A small network was shown many inputs. Here are its activations along a few directions, one row for each input.
Each table varies a few parts of the input and shows all the possible inputs, shuffled.
A made-up example of a description, with smaller parts first: one of 6 places along a line, together with either a single point or one of 11 places along a line or (one of 2 separate values, together with one of 8 places around a ring).
Shared parts are said once, and a part with two or three values counts as separate values.
(in the rows, 128 means zero)

Other details of the inputs shift rows strongly along two fixed directions, in all tables alike. That doesn't count.

Rows:
row 1: [114 119 142 146 135 106 145 133 110 132 132]
row 2: [161 152 111  90  94 169  97 126 167 108 109]
row 3: [111 119 111 175 154 106 131 138 111 156 135]
row 4: [114 122 142 136 140 121 137 127 109 129 133]
row 5: [158 136 110  80 109 128 161  80 189 118 138]
row 6: [111 119 143 142 139 110 146 136 112 134 135]
row 7: [113 117 144 146 138 112 140 125 106 129 136]
row 8: [159 135 112  75 112 126 156  81 190 120 141]
row 9: [159 140  77  97 128 123 147  80 205 141 144]
row 10: [147 154 125 125  96 185  51 178 115 110  84]
row 11: [114 118 142 139 139 105 141 136 110 133 138]
row 12: [154 137 113  78 112 128 155  72 183 116 133]
row 13: [169 148  68  88 116 136 146  76 220 134 137]
row 14: [113 115 141 144 138 114 144 129 107 129 137]
row 15: [110 117 145 142 141 116 141 128 108 131 138]
row 16: [113 116 143 142 139 114 145 133 109 135 135]
row 17: [113 121 108 163 155 111 137 132 123 156 139]
row 18: [112 120 142 142 141 114 142 125 103 128 136]
row 19: [114 114 143 146 137 112 142 127 107 130 134]
row 20: [146 155 123 126  93 180  56 191 119 112  85]
row 21: [111 114 144 142 141 116 143 130 109 131 136]
row 22: [110 119 141 139 140 114 142 125 101 129 134]
row 23: [145 152 125 116  99 184  47 181 113 112  88]
row 24: [114 113 143 140 141 112 139 130 108 130 140]
row 25: [109 118 143 137 142 116 142 126 103 132 134]
row 26: [113 116 144 140 141 112 136 128 107 130 142]
row 27: [141 150 130 127 104 182  45 187 104 113  90]
row 28: [136 129 128 121 118 130 130 125 136 125 123]
Each input here is: one of 4 places along a line, together with either a single point or one of 6 places along a line.
Question: Changing only the place on the line of 4 turns row 17 into row 9. The same change can be made to row 16. Which row results?
Answer: row 8
Question: Which other rows agree with row 12 in the place on the line of 4? List them by row number.
Answer: row 1, row 3, row 7, row 10, row 19, row 28
Question: Change only the place on the line of 6 in row 14. List by row number the other rows that result.
Answer: row 2, row 5, row 18, row 20, row 22

Rows:
row 29: [106 130 148 140 121 132 112 149  81 116 113]
row 30: [ 81  83 168 143 185  39 223  66 104 140 188]
row 31: [167 152 105  54  83 167 135  82 191  96 118]
row 32: [105 117 159 197 116 136  83 235  53 132 102]
row 33: [149 140  93 113 124 147 111 139 157 143 117]
row 34: [151 151 131  88 106 145 137 107 157 104 113]
row 35: [129 119 139 138 118  89 163 134 139 129 137]
row 36: [142 148 135 120  93 177  48 179  95 107  78]
row 37: [116 120 120 172 143 134 100 156  94 138 131]
row 38: [148 135 132  85 114 135 170  85 166 109 132]
row 39: [ 83 114 133 192 163  95 142 149  82 161 132]
row 40: [173 155  77  80 105 167 101 115 197 122 126]
row 41: [178 168 116  47  84 185  90 121 209  97 106]
row 42: [140 122 133  92 123 136 135 102 157 115 138]
row 43: [115 126 112 146 151 104 131 131 116 145 147]
row 44: [156 133 121  79  99 152 123 102 159 109 115]
row 45: [ 93 101 137 196 164 103 147 131  84 151 140]
row 46: [107 100 121 150 176  55 208  59 138 148 185]
row 47: [135 146 104 139 128 145  80 174 120 145 103]
row 48: [113 138 128 197 127 160  48 199  67 137  86]
row 49: [ 92 124 132 202 144 150  78 209  61 153 100]
row 50: [126 118 146  94 137 114 177  88 161 126 159]
row 51: [160 135 126  83 104 150 118 102 163 112 126]
row 52: [107  98 158 126 163  54 211  56 120 137 179]
Question: Describe the family of inputs behind these rows.
Answer: one of 2 separate values, together with either a single point or one of 5 places around a ring or one of 6 places along a line
Question: Changing only the choice among 2 separate values turns row 35 into row 32. The same change can be made to row 34. Which row results?
Answer: row 38
Question: Change only the place on the line of 6 in row 50. List by row number the other rows that result.
Answer: row 31, row 38, row 42, row 44, row 51

Rows:
row 53: [140 128 114  88 134 120 179  64 177 128 149]
row 54: [148 132 123  88 114 102 189  69 186 116 144]
row 55: [153 140 117 107  99 153 123 128 169 115 113]
row 56: [154 133 110  82 113 133 169  57 196 115 139]
row 57: [123 131  91 178 142 125  98 168 122 160 122]
row 58: [149 124 128  78 117  97 188  63 180 119 150]
row 59: [113 131 154 157 124 163  48 203  52 117 102]
row 60: [131 153 139 149 103 199  11 242  83 121  73]
row 61: [163 164 108 102  82 205  50 188 150 113  79]
row 62: [109 129 148 160 125 138 100 162  72 120 107]
row 63: [189 157 100  37  77 165 113  96 222  98 121]
row 64: [ 75  87 173 168 174  56 192  99  57 141 164]
row 65: [ 64  85 171 182 196  61 187 114  58 154 174]
row 66: [ 81 100 115 217 190  76 146 140  70 175 155]
Question: Changing only one part turns row 62 into row 54. The same change can be made to row 59. Which row results?
Answer: row 63
Question: Describe the family of inputs behind these rows.
Answer: one of 2 separate values, together with either a single point or one of 6 places around a ring
